Each row below holds a small network's activations on one input, seen along a few directions.
Each table varies a few parts of the input and shows all the possible inputs, shuffled.
A made-up example of a description, with smaller parts first: one of 8 places around a ring, together with either a single point or (one of 2 separate values, together with one of 4 places along a line) or one of 9 places around a ring.
Shared parts are said once, and a part with two or three values counts as separate values.

A family of inputs:
x1: [ 19.6 -53.4  18.1 -52.0  44.0 -49.4 -57.9  13.8  -8.2  14.2 -13.5 -47.1]
x2: [-63.3   7.2  12.7   8.0  -5.5  38.1  54.6  22.8  -6.3 -15.8 -12.6  48.7]
x3: [-26.2 -29.1  16.0 -34.9  33.0 -23.7  -0.8  58.8 -24.4  -2.9 -27.4 -18.3]
x4: [-29.2  25.6  -8.1  41.1 -37.6  43.0  60.7   4.9   6.5  -7.3  -4.8  52.5]
x5: [-70.4 -13.1  30.2  -3.9  -1.5  28.3  56.9  38.6 -11.1 -16.3 -22.4  45.7]
x6: [ 37.7 -18.4  -8.0 -20.3  22.8 -37.3 -65.2 -12.9   1.1  16.0   9.2 -48.7]
x7: [ 71.7   2.3 -29.2  10.5 -11.2 -32.5 -56.2 -29.0  16.2  19.8  19.8 -44.2]
x8: [ 76.1  23.3 -47.4  21.1 -14.3 -23.3 -56.7 -45.4  22.0  28.4  33.1 -42.1]
x9: [ 20.2  -2.9  23.8   3.3  35.7 -29.5 -43.9  -7.4  18.7  -1.1  10.8 -12.1]
x10: [-47.6 -29.3  28.2 -37.5 -17.2  27.3  39.0  -1.8 -25.0 -15.8 -22.4  19.0]
x11: [ 33.1  12.1   9.7  17.6  24.8 -27.5 -39.5 -20.0  24.5   3.0  20.6  -8.9]
x12: [-40.4  -9.7  10.5 -25.8 -21.2  37.2  36.4 -17.9 -19.2 -15.4 -11.8  20.8]
x13: [ 57.1  38.5 -16.3  43.0  -1.7 -15.8 -35.5 -40.8  38.6  13.1  32.9  -6.7]
x14: [  2.2 -38.4  50.9 -28.4  58.0 -42.5 -36.6  19.5   9.3  -3.0 -12.3 -11.0]
x15: [-61.9 -46.6  40.7 -51.1   0.1  19.1  41.9   9.2 -29.8 -14.6 -35.3  12.0]
x16: [  9.0  22.0 -28.7   9.9   2.4  -5.3  -1.1  19.4  -8.7   1.0   7.3 -13.2]
x17: [ 15.1 -21.2  39.0 -10.8  40.9 -35.9 -40.1   8.5  14.1  -3.2   0.3 -10.3]
x18: [-11.7 -11.9   3.8 -17.3  16.4 -17.4  -3.4  48.6 -19.8  -3.7 -13.2 -17.4]
x19: [-49.4  21.5  -1.4  23.5 -15.6  40.8  59.0  10.0  -0.7 -12.0  -2.6  51.7]
x20: [ -6.1   9.2 -10.5   7.4 -53.2  42.1  43.2 -35.6  -6.4  -7.6  -3.8  24.6]
x21: [  0.4  31.1 -28.8  18.1 -55.7  54.0  43.8 -50.7  -0.7  -0.3  12.4  27.1]
x22: [-85.0 -29.9  42.1 -17.8  15.3  19.8  59.8  49.2 -15.1 -15.9 -35.3  38.5]
x23: [ 52.9  17.4   2.1  33.5   1.2 -25.3 -35.8 -24.4  33.2   4.6  18.5  -8.4]
x24: [ 32.9 -36.7   6.4 -34.6  28.1 -43.0 -61.7   3.0  -3.7  13.6  -0.7 -47.4]
x25: [-26.6   5.1  -3.6 -10.5 -31.2  39.6  41.0 -30.8 -13.9 -11.6  -2.2  23.9]
x26: [ 30.0  26.0 -35.5  28.3 -19.4  -2.2   1.4  14.1  -0.3   3.7   5.8 -12.3]
x27: [ 50.5  -3.4 -22.0  -5.9  11.9 -35.3 -60.8 -25.5   6.8  19.9  19.1 -45.3]
x28: [ -4.1   7.2 -14.3  -4.9  12.9  -7.2  -5.7  32.2 -14.1  -2.9  -2.5 -16.2]
x29: [ 35.8  47.8 -54.2  38.7 -22.5   8.9   1.7  -0.5   4.4  12.0  21.7 -10.0]
x30: [-22.6  47.7 -26.3  51.6 -39.9  54.9  61.5 -10.2  12.2   0.0  11.4  54.9]
Q: The inputs of x4 and x19 match in every part but one. If x20 is changed in the same way as x4 into x19, which row does it become?
A: x25
Q: What do these inputs look like to the network?
A: one of 5 places along a line, together with one of 6 places along a line
Q: Start at x8 and move only the place on the line of 5, one step at a time. The first step leads to x13. Which rows follow, in order?
A: x29, x21, x30
Q: Start at x8 and move only the place on the line of 6, one step at a time. The first step leads to x7. Which rows follow, in order?
A: x27, x6, x24, x1
Q: Change only the place on the line of 6 in x29. List by row number the other rows that result.
A: x3, x16, x18, x26, x28

A family of inputs:
x31: [ 50.5   7.0 -31.0   1.5 -26.1  -3.5 -27.6 -53.0   3.4  14.6  13.2 -30.5]
x32: [-66.6  15.9  34.8  17.4  15.8  35.4  50.2  10.0   7.3 -22.0  -4.0  63.4]
x33: [ 62.7  -8.9 -12.0 -17.8  -5.6 -25.6 -59.4 -58.1   6.8  18.6  22.1 -44.3]
x34: [-71.3  -4.1  26.0   4.7  -1.5  40.5  50.9  -1.9   4.9  -8.1  -9.8  59.6]
x35: [ 31.7  29.7 -40.8  15.9 -27.5  10.0  -6.3 -17.2   1.0   3.7  16.7  -7.9]
x36: [ -7.1   4.8 -20.9 -13.8  -7.8   1.7   1.8  21.5 -22.2  -1.9  -3.6 -23.3]
x37: [ 44.7 -46.6  31.4 -23.0  56.6 -69.6 -89.0   1.1  21.9  16.1   1.9 -45.7]
x38: [ 50.6  20.8 -25.4  14.2 -12.6 -10.7 -29.8 -39.6  16.5  11.8  17.4 -24.3]
x39: [ 49.0 -42.7  30.2 -44.6  46.9 -62.4 -88.1 -14.7   8.2   6.7   1.0 -56.4]
x40: [-58.5  -9.8  28.3   5.9 -16.9  28.7  59.2  14.9   0.9 -12.3 -21.7  52.1]
x41: [-19.3 -10.4 -18.3  -5.6  19.4 -12.7   8.9  62.7 -15.7  12.2 -15.5 -10.4]
x42: [-53.9   9.9  36.9  19.7  -1.4  23.4  60.0  26.0   2.9 -27.7 -15.6  56.2]
x43: [ 63.5  21.4   4.2  28.6  35.4 -47.4 -63.7 -16.8  35.6  12.0  33.3 -24.5]
x44: [-53.8 -22.3  18.7 -23.2 -40.8  44.8  69.3 -15.0 -26.2 -21.1 -24.4  34.2]
x45: [ -7.5  -8.4 -26.5 -27.2 -22.1   8.7   4.4   7.7 -34.2   1.5  -7.5 -29.8]
x46: [-14.2   9.9  -9.1   6.8  35.5 -20.0   5.8  75.0 -13.1  -1.7 -10.3  -7.2]
x47: [-15.5  -7.2 -20.1 -27.4  10.7  -5.2  10.3  46.2 -29.2   2.8 -16.0 -21.3]
x48: [ 30.9  16.5 -45.4   3.0 -41.1  17.0  -3.9 -31.6 -11.5   6.8  12.9 -13.5]
x49: [ 28.7  26.8 -39.6  38.0 -18.7   2.9  -7.4  -0.4  14.5  12.9  17.7   2.1]
x50: [ -5.5  21.5  -9.8  20.1  16.8 -13.8  -2.4  50.2  -6.1  -6.1   1.2  -9.0]
x51: [-42.3  -1.7  19.0  -5.2 -29.0  46.5  61.2   0.0 -10.9 -16.8 -17.3  39.9]
x52: [-16.7 -20.2 -24.7 -40.4  -3.4   1.7  12.6  31.6 -41.2   6.1 -20.0 -27.0]
x53: [-41.9  16.1  30.8  26.0  -3.8  31.3  56.1  27.2   5.5 -20.8 -12.0  54.7]
x54: [ 32.8  46.6 -30.3  49.3  -2.0  -4.2  -9.9  10.8  16.4  -0.8  22.9   6.0]
x55: [ 47.1  17.2 -24.4  35.9  -2.4 -17.0 -30.4 -23.9  30.4  21.0  18.8 -14.6]
x56: [-67.1 -15.1  16.3 -27.3 -23.2  57.1  59.0 -31.9 -21.1 -15.0 -11.7  42.0]
x57: [ 50.0 -26.2  41.1 -10.0  73.0 -77.7 -90.9  13.2  24.2   2.1   7.4 -42.0]
x58: [ 62.7   4.7  -6.2  -4.7   8.5 -32.9 -62.0 -44.6  19.7  15.6  26.3 -37.9]
x59: [-47.3  -3.2  21.4  12.0 -19.6  36.9  55.5  15.2   3.5  -5.9 -17.5  50.9]
x60: [-66.7  -1.8  22.9 -15.0  -8.9  50.2  55.6 -17.9  -8.8 -17.9  -8.7  48.6]
x61: [ 48.6 -55.9  24.5 -57.9  32.5 -55.2 -85.9 -28.3  -3.9  10.1  -3.3 -62.8]
x62: [-53.3  -9.1  25.4 -11.0 -26.6  37.7  66.0  -1.0 -13.8 -24.1 -21.6  40.9]
x63: [ 58.2   0.9  -5.5  16.9  18.7 -39.2 -62.4 -29.2  33.8  25.6  27.8 -28.1]
x64: [-12.0   1.6 -19.4   8.1   0.7  -6.3   0.2  38.0  -8.5   8.0  -3.6 -12.4]
x65: [-42.6 -15.0  12.4 -17.4 -43.3  53.5  64.4 -13.8 -23.2 -13.9 -20.5  33.3]
x66: [ 51.2  37.5 -15.1  47.4  14.0 -24.8 -32.1 -12.4  32.2   8.0  24.1 -10.5]
Q: The inputs of x44 and x62 match in every part but one. If x48 is changed in the same way as x44 into x62, which row does it become?
A: x35
Q: What do these inputs look like to the network?
A: one of 4 places along a line, together with either one of 3 separate values or one of 6 places along a line
Q: Change only the choice among 3 separate values in x42. List by row number the other rows that result.
A: x32, x53
Q: Change only the place on the line of 4 in x31. List by row number the other rows that result.
A: x38, x55, x66
Q: List by row number the other rows that have the place on the line of 4 in common with x55.
A: x34, x37, x40, x41, x49, x59, x63, x64
Q: Change only the place on the line of 6 in x57. List by row number the other rows that result.
A: x43, x46, x50, x54, x66

A family of inputs:
x67: [ 29.6 -55.1  24.8 -61.9  34.4 -50.0 -70.8 -15.5 -10.4   8.2  -6.4 -58.9]
x68: [ 44.4  65.9 -50.3  72.0 -40.8  19.8   8.2 -27.7  28.6   8.3  33.3  17.0]
x69: [-63.6  26.6  15.9  36.3  18.1  20.1  62.3  72.6   0.7 -19.4 -14.6  53.7]
x70: [-41.9 -14.3  -1.7 -33.3 -62.3  67.8  64.5 -56.0 -27.1 -10.5 -14.0  30.9]
x71: [-43.9 -67.5  49.4 -66.1  34.1 -18.8  -6.1  30.1 -26.1  -7.8 -35.4 -13.7]
x72: [-76.2 -44.8  34.8 -56.3 -13.0  37.4  54.9   9.4 -39.0 -20.5 -35.6  24.8]
x73: [ 63.5 -25.2 -20.7 -40.5 -12.2 -24.1 -63.3 -66.5  -5.2  20.0  13.5 -60.4]
x74: [-32.5  55.7 -22.4  61.6 -34.1  51.0  67.7   5.7  12.8  -8.6  10.4  59.9]
x75: [ 74.9  44.5 -38.8  53.2  15.1 -37.8 -59.8  -3.4  35.1  21.2  36.9 -28.5]
x76: [-30.1   3.2  32.5  26.0  64.3 -34.8   2.3  93.8  13.6  -7.2 -13.1  18.8]
x77: [ 43.1  14.6   6.8  30.9  64.3 -64.7 -63.9  48.0  28.6   8.2  14.8 -26.9]
x78: [ 32.8  -3.6 -30.4 -21.8 -68.0  34.1   4.1 -90.4 -11.6   8.0  10.2 -16.6]
Q: The inputs of x68 and x78 match in every part but one. If x77 is changed in the same way as x68 into x78, which row does it become?
A: x67
Q: What do these inputs look like to the network?
A: one of 2 separate values, together with one of 6 places around a ring
